Here are a small network's activations along a few directions, averaged over the inputs that share one value of a field.
Values that are neighbours, or in one group, have similar rows; names and order tell nothing.
In the rows, 500 means zero.
Strong random noise was added to every row along 5 fixed directions; ignore it. To show where, here is one row again and again, with new noise each time:
[574 601 611 431 526 491 551 373 435 520 636 544 520 463 478 568 359 557]
[661 513 477 422 486 601 551 473 553 566 592 443 449 672 382 512 583 662]
[319 345 523 591 664 525 374 659 507 420 470 383 557 610 389 442 691 407]
[458 584 348 315 401 495 527 579 456 517 470 523 446 601 378 481 540 597]
[389 379 670 501 716 723 565 557 453 563 592 425 569 687 323 482 621 516]
[370 508 291 422 445 405 394 669 495 425 394 470 464 573 403 434 635 491]
[557 564 356 489 448 336 382 514 539 418 489 482 462 475 496 483 531 509]


Field Zugot:
g2: [279 467 565 449 739 774 719 447 488 671 515 586 563 532 387 276 586 445]
g7: [583 434 559 610 449 619 477 515 653 455 440 381 560 499 459 491 591 535]
g10: [359 340 558 430 648 646 704 577 346 658 508 563 528 674 461 488 613 515]
g9: [400 367 691 703 524 354 446 405 489 454 594 449 504 391 563 591 411 259]
g6: [491 405 482 415 254 481 363 649 580 343 403 404 467 631 625 620 500 571]
g13: [396 420 304 469 417 581 562 566 519 594 436 564 428 537 385 410 555 618]
g5: [566 591 569 489 648 557 608 420 463 541 616 583 509 509 463 508 466 490]
g3: [671 556 607 394 446 675 553 510 507 647 522 455 476 613 416 568 507 638]
g15: [678 436 176 619 517 312 443 526 638 503 472 530 386 425 620 273 631 527]
g4: [508 670 341 407 577 507 617 534 380 586 410 573 568 480 553 356 468 482]
g1: [883 570 422 622 402 436 575 258 663 556 654 466 482 467 649 478 533 700]
g14: [335 523 567 542 527 580 495 541 338 527 422 561 598 386 589 404 514 395]
g12: [683 389 585 571 499 726 459 476 617 541 490 339 512 591 345 601 603 539]
g8: [521 527 246 670 629 438 400 549 681 498 409 469 403 435 540 402 697 346]
g11: [700 630 459 544 616 381 562 386 582 524 495 677 386 454 646 511 392 472]
A value of Zugot combines one of 5 hidden first parts with one of 3 second parts; all combinations occur once.
g14 and g1 share the first part; g14 and g4 share the second. Which value has the first part of g4 and the second part of g1?
Answer: g6
g13 and g2 share the first part; g13 and g9 share the second. Which value has the first part of g9 and the second part of g2?
Answer: g8

Field Vagad:
j16: [911 717 396 526 438 473 474 318 648 560 571 515 467 477 541 503 476 593]
j8: [451 542 552 575 972 605 682 422 465 611 659 604 481 520 431 364 655 391]
j10: [485 503 718 437 414 560 465 481 417 468 553 462 477 521 439 745 409 484]
j1: [519 666 455 274 381 405 643 506 376 487 545 673 421 486 508 588 337 630]
j14: [621 372 443 598 570 379 387 576 519 450 460 494 527 583 599 452 542 497]
j17: [593 672 506 391 160 296 355 466 468 353 434 485 440 371 573 686 247 453]
j4: [381 418 512 529 607 727 708 560 431 670 513 499 534 542 370 315 646 503]
j3: [324 178 670 505 385 770 547 643 516 545 479 316 596 734 382 592 594 594]
j7: [314 353 500 707 810 529 584 507 532 637 474 520 544 392 522 347 598 320]
j9: [525 380 465 488 597 605 514 549 545 507 614 394 405 766 432 507 695 561]
j19: [162 379 434 615 443 290 336 551 429 315 323 552 602 267 588 473 394 335]
j6: [683 827 347 263 362 432 639 293 430 560 521 697 526 292 567 444 290 646]
j11: [526 453 411 484 473 639 535 505 531 619 482 433 502 581 456 357 675 618]
j20: [376 312 577 541 378 456 416 555 577 431 429 510 441 487 530 594 361 454]
j15: [190 513 308 288 344 566 471 720 393 477 310 538 557 509 425 402 564 529]
j18: [383 675 440 444 298 249 339 524 444 304 347 505 566 251 657 561 291 422]
j5: [725 619 573 808 867 157 472 267 511 497 697 630 533 219 805 444 408 297]
j13: [577 633 684 470 604 528 558 318 422 508 704 608 465 432 481 579 329 500]
j12: [331 673 490 348 535 455 501 530 393 515 458 580 511 458 389 478 401 442]
j2: [641 562 489 529 484 589 546 505 574 524 450 447 522 569 464 501 596 499]
The values of Vagad form a line.
Which values are neighbours of j16? Give them in the order they are listed.
Answer: j17, j2
Which values are neighbours of j10? Give them in the order they are listed.
Answer: j13, j12
Which values are neighbours of j7? Give them in the order they are listed.
Answer: j19, j20
Which values are neighbours of j11? Give them in the order they are listed.
Answer: j4, j15
How many steps from neighbour to neighbour lead from j3 to j1, at the fewest?
Answer: 14
